These are the activations of a small neural network, seen along a few directions. Each row is one input.
In each table, some parts of the input vary, and every possible input appears once, in random order.
Descriptions start from the smaller parts, as in this example, which fits no table here: one of 5 places around a ring, together with either a single point or one of 11 places around a ring or (one of 3 separate values, together with one of 6 places along a line).
Shared parts are said once, and a part with two or three values counts as separate values.
(in the rows, 128 means zero)

Other details of the inputs shift rows strongly along two fixed directions, in all tables alike. That doesn't count.

A family of inputs:
R1: [137 153 120  96 100 115 154 156  77 142 130 117 109]
R2: [120 129  98 154 144 155 156 140  84 147 140 126 128]
R3: [107  94 123 176 182 144  88 106 164 128 141 142 134]
R4: [108 102  79 193 196 139 141  99 160 125 162 174 137]
R5: [ 97 104 162 163 170 114  94  89 212 105 123 171 148]
R6: [132 142 111 130 131 133 157 139 120 123 135 132 107]
R7: [142 119  55 173 151 151 166 124  79 158 165 132 139]
R8: [163 123  84 124 121 153 157 126  71 156 139 101 159]
R9: [115 154 161  77  94 111 132 149  99 139 112 109 115]
R10: [102  99 175 141 160  95  60  97 220  94 122 153 134]
R11: [160 147  77 146 100 164 180 156  87 133 133 119 120]
R12: [ 86 131 150 130 163 100 119 120 188 106 131 172 105]
R13: [ 91 121 167 146 147  88  97 100 230  86 115 181 124]
R14: [173 126  86 145 100 165 158 131  85 143 126 102 162]
R15: [134 113  90 153 144 160 133 145  94 141 149 115 116]
R16: [168 118  69 130 118 137 140 141  70 149 157 102 122]
R17: [132 154 171  51  78  65 115 138 109 128 111 113 117]
R18: [ 84 121 113 175 183 122 132 119 165 125 151 176 113]
R19: [132 143 127 131 102 155 150 146 120 123 114 122 127]
R20: [123 127 126 133 133 142 128 123 104 152 125 117 147]
R21: [163 119 118  92  99 121 112 136  85 147 131  86 138]
R22: [149 139  91 136 121 171 175 148  73 142 132 103 125]
R23: [ 93 108 131 177 184 138 110 100 156 132 133 155 147]
R24: [114 104 101 218 179 180 130 101 169 121 132 158 157]
R25: [155 119 104 136 120 126 123 130 123 121 144 119 119]
R26: [134 145 181  51  82  77 105 129 111 136 103 101 141]
R27: [151 137 155  74  93 108 125 125 115 130 107  98 142]
R28: [135 157 195  32  71  59 113 133 144 108  96 112 109]
R29: [ 70 125 189 147 159 114  98 113 218  93 112 178 114]
R30: [ 78 126 162 132 163 117 113 118 183 110 121 161 118]
R31: [144 111  65 173 154 163 154 116  79 165 157 119 164]
R32: [173 117  94 145 112 175 134 139  77 143 132  85 141]
R33: [136 136 148 105 100 133 114 149 123 116 121 106 109]
R34: [143 116  72 172 157 186 160 121  85 155 145 117 157]
R35: [126 150 189  35  75  63  90 158 135 113 106 110  81]
R36: [134 164 178  59  66  94 134 155 128 114 101 119  98]
R37: [145 152 170  59  71  91 109 159 130 108 111 106  88]
R38: [154 140 136  99  99 145 142 133  89 140 109  90 139]
R39: [107 107 135 186 171 157 117 102 173 120 126 157 147]
R40: [109 128 165 124 130  92 109 111 187 102 121 162 120]
Each input here is: one of 5 places around a ring, together with either one of 2 separate values or one of 6 places along a line.
Q: Changing only the place on the ring of 5 turns R33 into R10. The same change can be made to R19. Which row results?
A: R14
Q: Changing only the place on the ring of 5 turns R25 into R37. The same change can be made to R28. Which row results?
A: R6
Q: Which other rows does R8 become when the place on the line of 6 takes its other values? List them by row number.
A: R5, R14, R26, R27, R31
Q: List by row number the other rows that have the place on the ring of 5 in common with R20.
A: R3, R23, R24, R32, R34, R38, R39
Q: Which other rows does R25 become when the choice among 2 separate values takes its other values? List them by row number.
A: R16

A family of inputs:
R41: [ 64 138 182 105 162  85 112 114 170 124 117 163 118]
R42: [144 124  56 153 150 136 171 127  63 164 167 129 137]
R43: [149 139 135  65  86  88 111 158  91 132 134  98  91]
R44: [113  89  85 203 202 131 118  78 167 134 159 168 167]
R45: [115 103 103 223 186 173 136  96 198 101 135 173 146]
R46: [178  98  54 165 134 162 129 129  83 146 163 100 141]
R47: [ 86 110 194 133 149 118  61 114 195 107 107 137 126]
R48: [172 125 158  75  73 131  96 135 104 131 103  69 143]
R49: [128 148 153  66  93 115 121 165  88 134 119  94  91]
R50: [110 129 162 127 129  86 104 113 215  85 118 169 112]
R51: [147 137  82 178 120 201 183 147  88 139 130 124 137]
R52: [131 150  65 167 137 181 205 163  79 137 149 139  99]
R53: [132 148 171  73  83 122 128 131  85 153  93  92 160]
R54: [103 114 189 116 146  98  83  82 191 117 100 140 170]
R55: [146 168 130  72  69  92 161 168 101 117 125 124  82]
Q: Changing only one part turns R41 into R49. The same change can be made to R44. Which row results?
A: R46
Q: Describe the family of inputs behind these rows.
A: one of 3 separate values, together with one of 5 places around a ring
Q: Which other rows does R51 become when the place on the ring of 5 takes its other values? List them by row number.
A: R45, R50, R52, R55
Q: Which other rows does R54 become when the choice among 3 separate values takes its other values? List them by row number.
A: R45, R48
